[-54  42  30  40 -89   3  -5  -7] : Z194
[-110    3  118   86  -81  -15  -41  -17] : Z19
[ 55  -1 -41  27  -1  55  -1 -32] : Z960
[-5 -3  5  7  6 -3  8 -2] : Z423
[ -1   6  -5   2 -14   4   0  -5] : Z86
[-25   3  27  19 -16  -3  -7  -3] : Z696
[-54  30  40  42 -89   8 -76 -25] : Z131
[ 81   7 -73  38 -35   4 -65 -57] : Z418
[ 27  -1 -41  55  -1 -31  55  -1] : Z972
[-16   6  86   9 -22   2 -14  -3] : Z200
[ 37 -28  -7  45  26 -20  23 -22] : Z587
where: [5]
Z423, 3
asked: [-14  -3]
Z200
all Z960: [-1]
2 5 7
asked: [-54  30  40  42 -89]
Z131
where: [23]
Z587, 7
order: [-41 -32  -1  -1  -1  27  55  55]
Z960
asked: [-54  42]
Z194

[-39  50 -19  -8 -11  15 -20 -35   9  22 -61  -3  35  44 -31  -3 -42  -8
  49   9 -84  -3  50   2  44  52 -45  -2 -31  81 -37 -60  44 -20]  Z162
[ 39 -29  81 -43 -13 -31 -22  36 -15  81  36  23 -45 -30  -4   7  -7 -16
  10 -27   8 -87  50 -68   7  40  59 -19 -46   6  75  52  65  23]  Z295
[-27  -4 -15 -13 -16  23 -21 -30  23  59 -46  39  81  36  -7  52   8   7
  36  40 -87  10  75   7   6  65 -68 -19 -31  81 -45 -29  50 -43]  Z169
key -> tag
[52] -> Z751
[40] -> Z258
[41] -> Z344
[65] -> Z966
[7] -> Z166
join Z295 26: 
Z258
asked: [-87  50 -68   7]
Z295
all Z162: [-3]
12 16 22
asked: [-27  -4 -15 -13 -16  23 -21 -30  23  59 -46  39  81  36  -7  52   8   7
  36  40 -87  10  75   7   6  65 -68 -19 -31  81 -45 -29  50 -43]
Z169
order: [ 81 -45 -29  50 -43 -27  -4 -15 -13 -16  23 -21 -30  23  59 -46  39  81
  36  -7  52   8   7  36  40 -87  10  75   7   6  65 -68 -19 -31]
Z169

[  0 -88  -5   6  16 -23 -19  39  45  57 -11 -27  36  -4 -16   7 -29  32
   6  34 -23   7  -1 -35]  Z650
[-17 -22 -17  36  -9 -71  16   4 -32  11 -31  -7   0 -29  45  35 -32   4
  30 -10  39  11  -4  24]  Z772
[ -4 -27  -1  57  -5 -88   7 -11 -24   6 -29 -23   6 -35  34  32   7   0
  45 -16  36  16 -19  39]  Z168
[-17 -22 -17  36  -9 -71  16   4 -32  11 -31  -7   4 -29  45  35  -5   1
  48 -13  33  18 -19  29]  Z334
order: [ -5 -35 -16  39 -24   7  45  36 -23 -27   6 -19   6  16  57 -11  -1   0
 -29  32  34  -4   7 -88]
Z168
where: [1]
Z334, 18
asked: [ -4 -27  -1  57  -5 -88   7 -11 -24   6 -29 -23   6 -35  34  32   7   0
  45 -16  36  16 -19  39]
Z168
Table of tags by key:
[-35] -> Z158
[-29] -> Z712
[7] -> Z525
join Z650 17: 
Z712
asked: [-17 -22 -17  36  -9 -71  16   4 -32  11 -31  -7   4 -29  45  35  -5   1
  48 -13  33  18 -19  29]
Z334

[-113  -41    1  -11  -32   51    1] -> Z193
[ 24  18 -74 -53  46   0 -70] -> Z229
[-113  -41    1   58  -38  -61  -73] -> Z378
tags:
[-113] -> Z568
[0] -> Z176
[24] -> Z655
[18] -> Z765
join Z229 1: 
Z655
where: [-74]
Z229, 3

[-39  41  15  65] = Z259
[86 67 67 61] = Z251
[  2 -83 -65  28] = Z51
[-92  85 -86 -65] = Z948
[-39  66  66  66] = Z141
[36 11 15  4] = Z364
all Z141: [66]
2 3 4
all Z251: [86]
1
asked: [-39  41]
Z259
asked: [ 85 -86 -65]
Z948
Table of tags by key:
[28] -> Z598
[36] -> Z603
[-39] -> Z630
[2] -> Z15
[-92] -> Z467
join Z51 1: 
Z15
asked: [15 65]
Z259

[ 54 -23  36  61  33  20] -> Z191
[-28  41  80  21   3 -50] -> Z563
[ 64 -37 -56  62  38  22] -> Z454
[ 27  12 -23  17  -6  65] -> Z234
[-105   88   76  -56  -30   69] -> Z900
[ 15 -24  67  12  67 100] -> Z776
[ 27  12 -23  54  -6  65] -> Z54
[31  4 43 14 20 14] -> Z509
[-70  83 -57  83 -17 -57] -> Z143
[ 67  12 -24  67  16 100] -> Z512
asked: [-105   88   76  -56  -30]
Z900
all Z512: [100]
6
key -> tag
[88] -> Z356
[41] -> Z13
[-17] -> Z270
[83] -> Z444
join Z143 2: 
Z444
where: [76]
Z900, 3
all Z509: [14]
4 6
order: [100  16  67 -24  12  67]
Z512
all Z143: [-57]
3 6

[ 17  36   0  32  34 -27] = Z25
[  3 -28  38 -99 -63  60] = Z284
[ 38 -28  38 -99 -63 -43] = Z431
[-100  -42   22   14    5   33] = Z462
where: [36]
Z25, 2
asked: [17 36  0 32 34]
Z25
all Z431: [-43]
6
order: [-27  34  32   0  36  17]
Z25

